Here are a small network's activations along a few directions, averaged over the inputs that share one value of a field.
Related values have similar rows: they may be neighbours, one step apart, or belong to one group.

Other fields vary at random and push rows far along two fixed directions, the same in every table; ignore that.
These rows show it; all are for the same value of a field, averaged over different records:
198; 480; 105; -232; 67; 237; -243; 87; -261; 42; -144; 428; 32; 73; 7; -97; 45; -263; 238; -88; 72; -25
-37; 93; -21; 63; 31; 32; -62; 16; -18; -1; -17; 80; -28; 25; 64; 36; 21; -74; 50; -87; -31; -16
-148; -8; -144; 218; 19; 8; -193; 91; 113; 23; 129; 117; -7; 11; 94; -45; 139; 15; 62; -91; -168; -109
-21; -204; 85; 80; -31; -115; 452; -223; -38; -136; -204; -326; -207; -92; 14; 337; -374; -23; -233; 80; 149; 298
-76; 24; -38; 99; -19; 32; -37; 21; 21; -26; -16; 21; -83; 2; 82; 2; 1; -17; -11; -45; -58; 41
230; 327; 215; -280; 77; 209; 84; -72; -305; -64; -332; 138; -88; 35; -48; 123; -210; -236; 114; -20; 261; 189
-625; -504; -528; 732; -104; -276; -295; 169; 553; 8; 498; -111; 50; -71; 216; -138; 398; 268; -124; -172; -530; -331
-229; -255; -65; 253; -31; -120; 156; -79; 132; -42; -6; -247; -74; -79; 88; 147; -114; 68; -133; -30; -57; 127

Field RUNUP:
fogu: -151; -64; -112; 189; -16; -32; -77; 47; 80; 11; 64; 34; -22; -7; 88; 17; 31; 6; -23; -54; -130; -3
let: -95; -189; 15; 219; -60; -122; 205; -29; 92; -82; 84; -214; -84; -55; -58; 189; -162; 68; -86; 70; -54; 170
rof: -52; -77; 95; 85; 2; -85; 81; -34; -20; -118; 22; -45; -42; -29; -69; 47; 22; -112; -38; 23; 13; 34
ril: -35; 57; -43; -128; -41; 7; -197; 142; 29; 17; 135; 41; 140; 38; 14; -184; 145; 224; 90; -16; -122; -260
sibab: 60; -203; 82; 99; 7; -133; 338; -169; -64; 67; -43; -239; -129; -134; 53; 149; -90; 167; -216; 104; 221; 52
tem: -28; 69; -93; -126; -69; 25; -173; 195; 60; 37; 116; 68; 212; 130; -29; -172; 178; 139; 84; -2; -88; -238
votob: 294; -31; 14; -219; 92; -36; 170; -137; -21; 50; -188; -63; 3; -105; -142; 65; -98; -146; 2; 76; 80; 129
tabut: 27; 294; -76; -258; -81; 228; -489; 328; -52; 100; 262; 380; 298; 94; -73; -380; 401; -30; 226; -99; -185; -351
nuvu: 122; 212; 240; -129; 12; 114; -80; 98; -187; -76; -113; 228; 47; 129; 3; -22; -24; -105; 148; 42; 74; 28
visag: 351; 402; 48; -335; 72; 189; -310; -20; -64; 128; -114; 354; 120; 141; 0; -242; 95; -159; 255; 24; 81; -57
vum: -19; -126; 70; -203; -68; -102; 167; -57; -19; 57; 53; -193; -13; -7; -74; 35; -31; 241; -60; 86; 80; 32
vemen: 125; -184; 49; -115; -6; -38; 381; -295; 44; -4; -288; -329; -107; -8; -107; 132; -321; -49; -163; 103; 142; 202
dok: 107; -113; 102; -13; 146; -20; 122; -80; -76; 10; 102; -120; -18; -90; -123; 1; -52; 19; -184; 94; 250; 86
The values of RUNUP form 4 separate groups.
Which other values are in the same group as sibab? Give them in the order they are listed.
> dok
Which other values are in the same group as votob? Give them in the order they are listed.
> visag, vemen
Which other values are in the same group as ril? Give them in the order they are listed.
> tem, tabut, vum

Field KIB:
vupip: -227; -307; 286; 220; -88; -169; 691; -180; -119; -253; -220; -532; -288; -120; 48; 535; -567; 86; -352; 55; 237; 446
taz: 260; 59; 140; -254; 102; 65; 133; -111; -235; 69; -38; -25; 9; -78; -100; 7; 7; -16; -86; 78; 285; 33
gomub: -82; 28; -81; -53; -119; -45; -297; 237; 150; 61; 270; 136; 233; 131; -25; -292; 274; 255; 112; 19; -219; -388
fivu: -582; -749; -655; 890; -70; -430; -41; -110; 739; 102; 384; -359; -79; -173; 313; -23; 297; 285; -268; -135; -544; -183
nug: -141; 242; -310; 143; -16; 221; -715; 346; 156; 152; 241; 507; 200; 161; 93; -438; 524; -106; 294; -183; -323; -427
vos: 45; -256; 131; -129; -67; -187; 588; -243; -6; -163; -214; -473; -125; -138; -108; 365; -414; 7; -209; 102; 96; 371
mezi: 509; 509; 321; -718; 121; 304; -4; -79; -415; 80; -312; 234; 40; 81; -174; -64; -195; -192; 153; 88; 410; 117
zof: 218; 474; 168; -99; 137; 241; -355; 140; -269; -49; -112; 512; 10; 137; -46; -90; 73; -318; 355; -24; 56; 31
The values of KIB form a tree with 2 forks.
Which values are neighbours of nug? Give them in the order they are listed.
> fivu, vos, zof
Which values are neighbours of gomub? Give them in the order they are listed.
> mezi

Field SOVE:
gilip: -319; -232; -1; 605; 80; -125; 127; -33; 153; -96; 18; -116; -203; -59; 203; 273; -61; 46; -207; -21; 7; 137
gok: -202; -104; -106; 97; -96; -136; -197; 234; 128; -94; 314; -30; 202; 34; -5; -197; 325; 164; -46; -20; -132; -347
vegos: -303; -232; -338; 230; -104; -236; -173; 15; 419; 91; 104; -48; 66; 45; 168; -154; 205; 231; 135; -56; -419; -299
deme: -246; -229; -290; 383; -24; -125; -417; 272; 321; 120; 599; 63; 237; -32; -5; -357; 548; 302; -27; -50; -419; -428
selob: -243; -892; -122; 435; -56; -577; 806; -378; 321; -28; 319; -901; -191; -443; -7; 397; -195; 431; -635; 162; 38; 223
mefes: 114; 445; 252; 32; 100; 217; -311; 160; -385; -58; -101; 546; -79; 179; 31; 2; 75; -280; 390; -39; 71; 84
zere: 381; 492; -115; -427; 254; 389; -698; 135; -219; 324; 132; 607; 209; 78; -40; -526; 540; -135; 322; -104; 87; -412
tav: 31; 23; -53; 102; -162; 96; 61; -42; 28; -161; -232; 0; -33; 17; -44; 151; -116; -313; 100; -15; -120; 155
gote: 238; -125; 41; -242; -80; -177; 445; -343; 152; -13; -199; -355; -17; -22; -91; 200; -357; -18; -178; 161; 189; 344
kozom: 7; -381; -137; 117; -33; -263; 446; -283; 208; -100; -273; -381; -123; -70; -8; 260; -431; 104; -226; 79; -50; 188
toli: -131; 22; 94; -63; -127; 47; 167; 171; -88; -40; -93; -178; -74; -11; 116; 154; -193; 159; 11; -45; 30; 79
zivut: 326; 837; 414; -810; -30; 552; -342; 239; -620; 93; -253; 554; 106; 254; -178; -171; -36; -187; 441; -27; 285; -75
nat: 491; 447; 381; -668; 67; 286; 66; 85; -459; -67; -186; 231; 154; 139; -293; -74; -95; -160; 153; 78; 371; 41
roga: 418; 426; 763; -805; -40; 207; 559; -115; -641; -192; -529; -98; -96; 70; -240; 351; -673; -123; -51; 232; 636; 422
vudog: -347; -147; -625; 484; 2; -48; -869; 308; 481; 432; 630; 431; 301; 115; 283; -688; 939; 301; 98; -176; -516; -803
bog: 26; 344; 19; 129; 247; 263; -272; -39; -259; -9; -119; 344; -179; -18; 50; -71; -22; -359; 132; -173; 180; 106
bigo: -149; -285; 49; 205; 82; -155; 490; -255; 17; -200; -290; -408; -290; -192; 53; 445; -372; -239; -253; -32; 18; 567
maz: -95; -409; -225; 196; -80; -216; 113; -131; 444; -2; 159; -261; 9; -85; 7; 5; -80; 78; -159; 48; -256; 17
The values of SOVE form a ring.
A walk along SOVE starts at roga and steps to its neighbour gok. Put gilip, vegos, zere, tav in the order it reaches them.
> zere, vegos, tav, gilip
Which values are neighbours of maz? Give them in the order they are listed.
> gote, kozom
Which values are neighbours of deme? Give them in the order they are listed.
> selob, nat
